Each row below holds a small network's activations on one input, seen along a few directions.
Each table varies a few parts of the input and shows all the possible inputs, shuffled.
A made-up example of a description, with smaller parts first: values(2) and (point or line(9) or (line(6) and ring(8))).
Shared parts are said once, and a part with two or three values counts as separate values.

Other details of the inputs vary at random and push rows far along three fixed directions, the same in every table; ignore that.

A family of inputs:
x1: [ 11  11   6 -16  -1  -5  -7   3  -1  -7   6   6]
x2: [  9  -1   1  -7 -11   5   2  -2   0   7   0   0]
x3: [ 18  28  -3 -10 -10   7  -1  -5   9  -6  11  -8]
x4: [-19 -12   5  18  14 -12   2   4  -1   6   0  10]
x5: [ -1 -43  -8  -4  19 -11   5  10 -11   6 -19  30]
x6: [  9 -17   1   2 -29   3  11  -4 -14 -20  13 -10]
x7: [ 17  29  -2 -31   9 -10 -24  -8  -1 -11  19  15]
x8: [ 28   0  -6 -22   0   8  -7  -2  -7   1  -1  15]
x9: [ -8  19  -7  -7  30 -17 -31 -16   2  -5  13  20]
x10: [12 -6 -1  3 -2  5 10 -4 -1  4 -7  6]
x11: [  5   1   8   6 -20   8  14   1   6   6  -5 -18]
x12: [  9 -32   8  -7   7  -4  13   6 -15  -1 -30  20]
x13: [  1  -4   5 -10   6 -10  -1  -4  -4  -3  -4  12]
x14: [  7  40 -19 -19  20  -4 -42 -18   6   1  37  15]
x15: [-12 -30  15  13 -12  -3  27  12  -6   0 -34  -7]
x16: [ 13 -10   2  -1 -33   5   8  -4 -11 -22  13 -16]
x17: [ 6 -7  3 -3 12 -6 -6  6 -8 -3 -9 16]
x18: [-13  -8  16  12  -8  -3  21   8  -4  -1 -18 -17]
x19: [ 5 11  0 -5 -8 16 -7  3  2 -1  1 -7]
x20: [-18  -4  12  13  -8  -5  12   2  20  -4  -4 -29]
x21: [-16   3  12   7 -10  -9   3  -2   8  -2  -6 -12]
x22: [ 12  -6  -5 -16   0  11  -9   0  -7   5   0  14]
x23: [ 27   6  -7 -27   2  14 -18  -1  -6  -2   4  16]
x24: [  3 -18   5   6 -11   9  13   4  -5  12 -14  -5]
x25: [11  8 -2 -3 -7  9 16 -2  1  0 -1 -6]
x26: [ 15 -18  -3 -11   1  16  -3   6 -12   4 -14  19]
x27: [  3  -8   8   6 -26   7  26   1   4   8  -6 -10]
x28: [  9  10   8 -14 -18   2  16  13  11 -13   1 -25]
x29: [ 18  17   3  -9 -21  11   9   3   6  -2   3 -17]
x30: [ 19  26   1 -14 -20   6   1  -7  12  -3  15 -11]
x31: [ 21 -25 -15 -19  20   7 -13   1 -20   8 -12  40]
x32: [  9  15  13  -3  -7  -1   1   6   9  -9   5 -11]
x33: [-10  -9  -9  16  13   1   6  -3  -5  11  -6   5]
x34: [-36   9   8  23  -1 -17  -4  -8  12   2   2 -14]
x35: [ -4  -3  10   3 -26  16  10   5   4   7  -2 -14]
x36: [ 21  10   7 -25  -6  -3  -2   6  -5  -9   5  11]
x37: [-22  19  -6  12   7  -2 -21 -12  10  12  21  -5]
x38: [ 11  35  -4 -13  -8   8  -7  -5   8  -4  17 -15]
x39: [ 10  -1   6   2 -21  11  20   5   3   3  -8 -15]
x40: [ -1   2   1   6 -10   8  16   2   1   6  -3 -13]
x41: [  9   8 -20 -23  51 -13 -32 -10 -15 -10   4  47]
x42: [-23  43 -12  21  19  -5 -20 -19  17   2  28 -12]
x43: [-28 -19   1  41   5  -2  11  -4   3  19 -13  -7]
x44: [-11 -10   8  14 -21   5  18   1   3  14  -5 -15]
x45: [-31  -8   0  23  13 -12   3   0  15   0  -4 -16]
x46: [ -7   6 -12  -3  16   3 -25  -9  -1   9  15  16]
x47: [  6 -19   7  12 -20  10  34   7  -2   7 -21  -9]
x48: [-25 -11  -8  28  18  -1  -5  -3  -3  17  -6   3]
x49: [ 10   7   0 -17   9  -8 -15  -4  -1 -12  -4  14]
x50: [ 20  -8  -2 -10  -9   5  13  -2  -3   5  -5  11]
x51: [ -6 -42  -9  -2  26  -6  15   9 -11   0 -23  23]
x52: [-3 -6 -1  0 -4 11 -6  1 -2  8 -2  5]
x53: [ 18  20   2 -16   7  -2 -10   6   2 -14   9   6]
x54: [  4 -11  -5  -3   3   9   8   4 -10   8  -8   5]
x55: [-46 -13  -2  41  20 -17   0   3  12   8  -5 -12]
x56: [  8  19  -6 -21   4 -11 -16   0  11  -9  20   3]
x57: [-43  -5 -13  35  32   0 -16  -6  -3  17   2   4]
x58: [-23   5  -4  31 -10  -1  -2 -12  -4 -21  23 -30]
x59: [  7  21   1  -3 -15   3  -2  -6  11   4  14 -14]
x60: [  5  21  12  -7  -5  -6  -8  -3   5  -9   3 -12]
x61: [  7  -8   1   9 -24   4   3  -6  -9 -23  12 -19]
x62: [-36 -14  -5  29  39 -18 -12  -7  -6   5 -13  17]
x63: [  5  -1  21  -3 -22   1  21  11  -1  -7 -17 -20]
x64: [ 24  18  -7 -30  -4  20 -11   3  -4  -9   7   6]
x65: [ 20   2 -12 -21   8   3 -15  -5  -7   6   7  21]
x66: [ 8  6 -8 -4  2  4 -5 -2 -2  3  0  4]
x67: [-19  12  -1  23  -1  -4   2 -13  13  11  13 -10]
x68: [ 13 -18 -13   1  -4   2  -5  -5 -21 -23   7   7]
x69: [ -4   1   5   2  -1  -1  11  14   3  -5  -2 -15]
x70: [ 19  39   4 -16 -26   7  -4  -8  18  -5  23 -23]
x71: [  0 -33  -1   0  11  -8   7  14 -11   6 -14  20]
x72: [ 11  -3   6 -11   2  -4   1   7  -2  -4   2  12]
x73: [-47  17   6  34  10 -15  -4  -8  13  -1   0 -24]
x74: [  9 -50 -10   0   8   1  18   6 -22  17 -25  39]
x75: [  1   8   9   0 -11   0   8  14  10  -7   1 -22]
x76: [ -1 -21  10   3   0   0  23  16 -14   0 -22   2]
x77: [-21   8  -2  18  25 -10  -7   2   1  -2   6   4]
x78: [ 21 -23  -1 -25  15  -8  -4   4 -21  -1 -15  38]
x79: [ 15   4  11 -12 -14   1   6  13   7  -9  -1 -14]
x80: [  3 -28   4 -12  -4  -5  18   7   1  -2 -12   5]
x81: [-22  12 -23  16  38 -15 -33 -19   1  15  22  26]
x82: [ 2 10  9  0 -5 -3  3  9  1 -7 -3 -9]
x83: [ 19 -13  -7  -7   5   5   5  -2  -8   4 -10  21]
x84: [ 14   5  -2 -13  -7  15  -5   4  -3   0  -1   0]
x85: [ -8 -13  11   9 -12  -4  16  11  11  -1 -11 -21]
x86: [ 11  -6   7 -14 -10  -3   9  13   1  -3   1  -2]
x87: [ 10  20   2 -10 -16  13  -4   0   6  -1   7 -15]
x88: [-18  25  -5  11   6   5 -14  -8   8   5  15 -15]
x89: [-21  14   4  17 -10   4  -7  -7  12  12  11 -21]
x90: [-33  -7 -12  17  34 -21 -19 -10  11   4   8  11]
Each input here is: line(5) and (point or line(8) or line(9)).
The inputs of x72 and x53 match in every part but the line(5) part. If x78 is changed in the same way as x72 into x53, which row does it become?
Answer: x63
The inputs of x5 and x85 match in every part but the line(5) part. If x30 is changed in the same way as x5 into x85, which row does it become?
Answer: x83
Start at x35 and move only the line(5) part, one step at a time. The first step leads to x52. Which rows follow, in order?
Answer: x26, x19, x64
Which other rows does x7 become when the line(8) part takes its other values? List them by row number.
Answer: x4, x13, x34, x36, x56, x80, x86
Start at x51 and move only the line(8) part, one step at a time. The first step leads to x28. Which rows follow, in order?
Answer: x69, x77, x76, x18, x41, x73
Start at x64 and move only the line(9) part, one step at a time. The first step leads to x57. Which rows follow, in order?
Answer: x88, x54, x38, x40, x33, x42, x25

A family of inputs:
x91: [ 16 -25   3 -17   6   4  19  14 -12   6 -32  24]
x92: [  0 -49  12   1   4  -1  21  16 -18  14 -41  22]
x93: [-21   6  -4  13  11  -8 -18 -11   9  -2  13  -3]
x94: [-15  16  -2  18  -7   2   4  -6  11  -1   6 -25]
x95: [-12  18  -3  19 -10   8   3  -7  18  20  13 -19]
x96: [-23  20  10  22 -11   7  -1  -2  17  -2   5 -36]
x97: [ 27  28   5 -28 -26   8   5  -6   5 -16  20 -14]
x98: [ 14  -1  12 -15 -15   3  24  10   5   0 -17  -6]
x99: [ 15  13  -3 -12 -13  18  -5   0   5  14   8  -2]
x100: [  3  22  13  -3 -35  17  18   3  10  -7   0 -45]
x101: [-33  -1  -9  27  35 -12 -13   0  -1   7   3   2]
x102: [  4 -10   7  11 -13  10  21   7  -9   2 -13  -7]
x103: [  5  13 -10 -11  15 -10 -11   0   4 -10  14  11]
x104: [-35  19   0  23  10 -16  -8  -8  19  -2  22 -22]
x105: [ 25   9 -19 -25  10  -1 -14  -8  -6 -11  10  23]
x106: [-43   4  -1  32  18 -15 -17  -3  10   3  12  -8]
x107: [ 13   5 -14 -12  19  -7 -16 -11 -10  -5  16  26]
x108: [ 25   0 -16 -26   9  13 -21  -4  -9  14   7  33]
x109: [-4 -8 -3  0 -1  6 -5 -1 -7  0 -6  1]
x110: [  4 -24 -11  -6  16  -6  -6  -3  -9  -3  -4  27]
x111: [  2 -14  -4  10   7   1   9   3  -3   0 -10   5]
x112: [  9   6   9   3 -30   4  20   1   7  -6   0 -28]
x113: [  8 -11  -1  -8  -3   4  -3   0 -14  -3  -2  16]
x114: [-29 -11  16  21  -5  -8   9   3   9  10 -15 -11]
x115: [-37   8  -6  30   9 -13 -14 -16  10   4  16 -13]
x116: [ 40  10  -5 -39   0   9 -18   2  -8 -17   6  17]
x117: [-18  26 -12  10  26 -14 -40 -18  11  -6  29   3]
x118: [-14   5   5  12  -6   6  -3  -3  -2   0   3 -10]
x119: [-14  12  15   8  -8 -14   2  -3  16   3   5 -17]
x120: [ 36  22   4 -32 -15  14  -7   5   1 -17   6  -7]
x121: [  4 -27  17  -2 -24   0  26  16  -4  -3 -14 -13]
x122: [  8  -6 -16 -15  28   1 -26  -4 -12  -5   0  34]
x123: [ 13  39  -5 -14  -5   7 -16  -8   7 -10  19 -19]
x124: [-10  38  -5   4   7   5 -19 -12   7  -5  22 -14]
x125: [-14  -6   8  13 -20   3   7   0   2   0  -4 -20]
x126: [ 17  13   3  -6 -16   2   6  -2   0  -8  10  -7]
x127: [ 21 -29  -5 -13  10  -1  17  16 -17  -3 -18  24]
x128: [  1   8 -14  -2  23 -11 -20 -12   2  -6  16  15]
x129: [-32  -4  -5  25  27 -17 -22  -2   0   3   9   8]
x130: [ 19 -34 -18 -16  12   3  -3  -3 -15  20  -6  46]
x131: [ 28  23   0 -20  -9  10  -3   3   5 -14   6  -8]
x132: [  2  10   1  -9   1   4   3   8   2  -7   2 -11]
x133: [ 23  22   6 -26 -16  -3   3   4   9 -17  18 -16]
x134: [  2   7 -13 -18  24 -12 -27  -3  -3  -9  17  23]
x135: [-14 -13  13   9 -13   3  15  13   1  -1 -10 -17]
x136: [ -9   0  17   9 -39   6  20   1   9  -3  -1 -39]
x137: [-27  -6   8  22   0   0   8   9   4   4  -7 -18]
x138: [ 19  17  13 -22 -11   5   8   8   5  -3  -7 -11]
x139: [-38  12  -4  37  25 -13 -11  -1  10   5   9 -12]
x140: [ 24  10 -15 -28  11   9 -21  -3 -12  -9   4  21]
x141: [ -7  42  -9   2  17 -17 -28  -9  18 -12  35  -7]
x142: [ -6   1 -13   9  26   1 -14  -7 -14   4   3  18]
x143: [ 11  15  24 -20 -31   8  14  10  12  -4  -8 -25]
x144: [-19  -1  12  25 -15   0   4  -2   1   2   2 -18]
x145: [ -1   1 -11   0  13  -6 -24  -8  -7  -3   8  15]
x146: [ 20  22 -16 -16  14   3 -21  -6  -5  -8  11  12]
x147: [ 15  28   2 -11 -17   9   5  -3   5 -11  13 -15]
x148: [-15  -7  -6   7  32 -21 -12  -8   1   9  -1  23]
x149: [ -4 -49   8   1   9   2  23  17 -18  15 -45  24]
x150: [ -7 -31  -2   8   7   0   2   3 -10   2 -16  16]
x151: [-10 -24  -5  16  19   2   5   3 -10   6 -18   9]
x152: [-18 -17   9  25 -10  -5  13  -3  -4   5  -2  -8]
x153: [ 25 -24 -14 -14  11   3   6   4 -20  -1 -15  28]
x154: [-22 -18   4  27 -13   7   8  -1   5  26  -5  -7]
x155: [-15  12   2   6  20  -8 -17  -2   4   7  -2   5]
x156: [ 22  -5   7 -12 -24  18  25  10 -10  -5 -13  -5]
x157: [ 13  -9   0 -13   6   3   0  13 -10  -5  -8  10]
x158: [ 20  21  18 -28 -25  -2   3   2  12  -8   5 -15]
x159: [-35  -9  -8  24  26 -20 -13  -5   4   4   9   7]
x160: [ 10   2 -11  -3   1  14  -1  -1   1  19   2  11]
x161: [-14 -46  -3  18   0  -3  25   1 -13  10 -23   6]
x162: [  3 -18  12   2 -18   9  33  20  -2  -1 -21 -15]
x163: [ -3 -44 -11  10   8   3  16  -1 -11  29 -15  27]
x164: [  1  -9 -11   1  11  -8  -5  -8  -7   0   3  10]
x165: [ 21  10 -16 -38  32 -16 -32  -9  -4  -6  11  47]
x166: [ -7 -23  10  12   0 -11  22   7   1  10 -22   4]
x167: [-12 -21   4  11  -6   0   9  -1 -10   4  -6   4]
x168: [  0   5  21  -6 -27  -3  26   4  15   0  -7 -26]
x169: [  2  20   6 -11   5 -10 -20  -4   9  -3   8   4]
x170: [-17  -7 -22  17  35  -4 -17  -8 -10   7  -3  23]
x171: [-12 -43   9   4   6  -9  17   8  -9  13 -30  19]
x172: [-30   2  10  31 -17  -5   4  -6  10   4   5 -34]
x173: [-18  -7  16  18 -13   0  12  12   4   1  -6 -25]
x174: [ -4  -6 -11   2   6   2 -13  -9   1  21  10  16]
x175: [ 3 11 -2 -6 -4 -3 -8 -9  0 -7 17  3]
x176: [ -9  39  -8   6  13   1 -23 -10  16  -9  21 -12]
x177: [-24  28  -9  22   9   7 -17 -13  17  23  21 -15]
x178: [11  8 -4 -7 -5  2  2 -5 -2 -7  8  5]
x179: [ -4   8  10   8 -26  -2   8  -4   9  -4   8 -29]
x180: [ 35   8   5 -30 -18  13  -1   4 -13 -12   2   6]
x181: [ 18  29   8 -30  -7   5  -1   3  10  -6   1 -10]
x182: [ 36   4   4 -33 -20   7   1   1 -11 -13   7   7]
x183: [ 20 -40   1 -13  12  -3  23  14 -18   8 -35  34]
x184: [-29   4  -5  25  18 -11  -1   0   8   2   5  -7]
x185: [  4  12  -3 -12  12 -12  -7  -4   8  -1   3  14]
x186: [ 26 -10   4 -14 -33  16  26   5   4  13  -5  -3]
x187: [ 15 -40  -5  -5   4   8  25  11 -15   1 -29  21]
x188: [-12 -13   0  12   2  -4   9  -4   4   0  -3  -5]
x189: [  9  16  18 -10 -32  -3  13   7  14 -14  13 -33]
x190: [-18 -19   2  23   4  -9   4  -3   2   3  -3  -2]
x191: [-29  -2 -10  31  31  -5 -21  -9 -10  10   4  14]
x192: [ -6 -23  -3  13   3  -2  15   2  -1   1 -13   5]
x193: [-11   0   7  12  -8  10  13   3   6   0  -9 -24]
x194: [ 24   8  -5 -24  -3   7 -15  -1 -10  -9   4   9]
x195: [ 31   9   5 -27 -16   7  -6   3   0 -16   5   0]
x196: [  3   3 -15   2  24  -9 -17  -8   0  -5   9  20]
x197: [-10  -8   6  16 -12   7   9   4  -4   4 -12 -18]
x198: [ 34   0   7 -19 -26  14  24   8  -8  -9  -6  -5]
x199: [ 17  23  -7 -20   5  10 -20  -4  -7  -9  12  11]
x200: [-10  -3  24  16 -22   3  31  13  10   8 -22 -29]
The inputs of x137 and x106 match in every part but one. If x99 is changed in the same way as x137 into x106, which row does it become?
Answer: x154
The inputs of x124 and x113 match in every part but one. If x142 is changed in the same way as x124 into x113, which row does it become?
Answer: x144
The inputs of x196 and x116 match in every part but one. If x186 is changed in the same way as x196 into x116, which row does it become?
Answer: x108
What is each input in this table made of?
Answer: ring(10) and (point or (values(2) and line(5)))
Which other rows does x155 become when the values(2) part takes its other values? List them by row number.
Answer: x149
Which other rows does x199 become when the values(2) part takes its other values? List them by row number.
Answer: x191
Which other rows does x192 become when the line(5) part takes its other values? List them by row number.
Answer: x103, x105, x178, x185
List by row number the other rows that have the ring(10) part in common with x147.
Answer: x94, x95, x98, x111, x127, x153, x183, x184, x187, x198
List by row number the other rows that have the ring(10) part in common with x159.
Answer: x110, x115, x119, x130, x152, x165, x175, x179, x189, x190
Which other rows does x161 become when the line(5) part takes its other values? List them by row number.
Answer: x97, x104, x168, x188
